These are the activations of a small neural network, seen along a few directions. Each row is one input.
Each table varies a few parts of the input and shows all the possible inputs, shuffled.
A made-up example of a description, with smaller parts first: values(3) and (point or ring(11) or (line(6) and ring(8))).
Shared parts are said once, and a part with two or three values counts as separate values.
(in the rows, 128 means zero)

Other details of the inputs shift rows strongly along two fixed directions, in all tables alike. That doesn't count.
To show where, the next rows are all for the same input, with only those details redrawn:
[120 138 105 177 127 118  87 152 138  71  67 119]
[126 171  93 161  81  92 223  73 123 123  75 192]
[133 131 154  51 170 117 200 107  65 149 206 136]
[125 113 144 102 184 134  81 169  98  91 155  86]

Table:
r1: [ 98 113  86 160   5 111 191  53 153 149 136 201]
r2: [139 150 121 178 140 129  76 120 149  54  82 126]
r3: [113 132  67 176 103 135  70 145 170  99 109 115]
r4: [119  66 108 165 145 128  72 158 141 107 155 128]
r5: [105  84 151 107 146 151  72 187 163 163 178  89]
r6: [139 172 203  76 142 232 213  96  67 177 197 101]
r7: [117 137  79 166 104 119  61 148 166 137  75 106]
r8: [137 172 137 167 140 144  78 146 170  89  58 125]
r9: [166 191 142 159  95 112 213  59 159 123  82 201]
r10: [122 147 142 127 157 143  85 187 139 116  88  99]
r11: [162 137 138 185 140 123  84 107 152  40 100 132]
r12: [106  90 106 186  91 103  65 148 177 145  85 111]
r13: [ 92  82 154  92 107 171  51 172 149 153 186  98]
r14: [152  94 137  90 158 116  68 179  99 135 135  62]
r15: [124 143 181  56 176 228 234 101  79 169 170 104]
r16: [125 113 144 102 184 134  81 169  98  91 155  86]
r17: [127 140 116 162 127 102  78 153 136 109  33 111]
r18: [ 99 120  96 153   5  97 181  56 149 187 102 192]
r19: [127 116  88 176  73  78 201  75 142 187  85 208]
r20: [173 170 137 157  95  82 200  36 138 124  70 195]
r21: [126  95 153  66 160 134 192 131 109 209 222 162]
r22: [146 114 141  92 158 147  82 202 123 133 146  70]
r23: [110 155  86 163 105 151  73 170 190 135  85 114]
r24: [150 127 171  91 196 128  60 140 109 111 134  87]
r25: [103  84  94 192  89 118  76 143 182 106 119 121]
r26: [155 109 133  53 143 114 200 112  69 156 221 123]
Q: Describe the family of inputs behind these rows.
A: values(2) or (values(3) and line(8))
Q: Which of the alternatives is r21?
A: values(3) and line(8)

Table:
r27: [148 187 108 182 109 112 165 105 139  90  27 156]
r28: [112 100 115 160 146 144  24 196 149  88 101  77]
r29: [126 106 149 105 151 146  90 152 130 141 164 102]
r30: [120 149  91 187  65 117 143 105 169 127  63 164]
r31: [151 148 193  37 204 157 180 115  64 140 206 109]
r32: [123 108 118 171 121 125  54 156 161  97  96 113]
r33: [133 108 157  46 157 120 177 106  85 172 234 135]
r34: [131 103 160  47 153 126 176 106  81 173 231 130]
r35: [121 147  84 183  71 100 144 111 162 128  57 164]
r36: [121  97 140 105 155 140  97 151 114 121 178 103]
r37: [116 116 115 170 112 145  58 161 158 104  89 101]
r38: [115 100 118 157 141 138  19 192 148  94  97  76]
r39: [122 160 101 142  59 115 251  58 134 174 114 200]
r40: [151 134 171  92 208 149  96 147  91  85 158  86]
r41: [130 157 102 135  67  88 245  59 134 186 106 206]
Q: Describe the family of inputs behind these rows.
A: values(3) and (point or line(4))
Q: Change only the values(3) part in r40. List by row number the other rows that result.
A: r27, r31
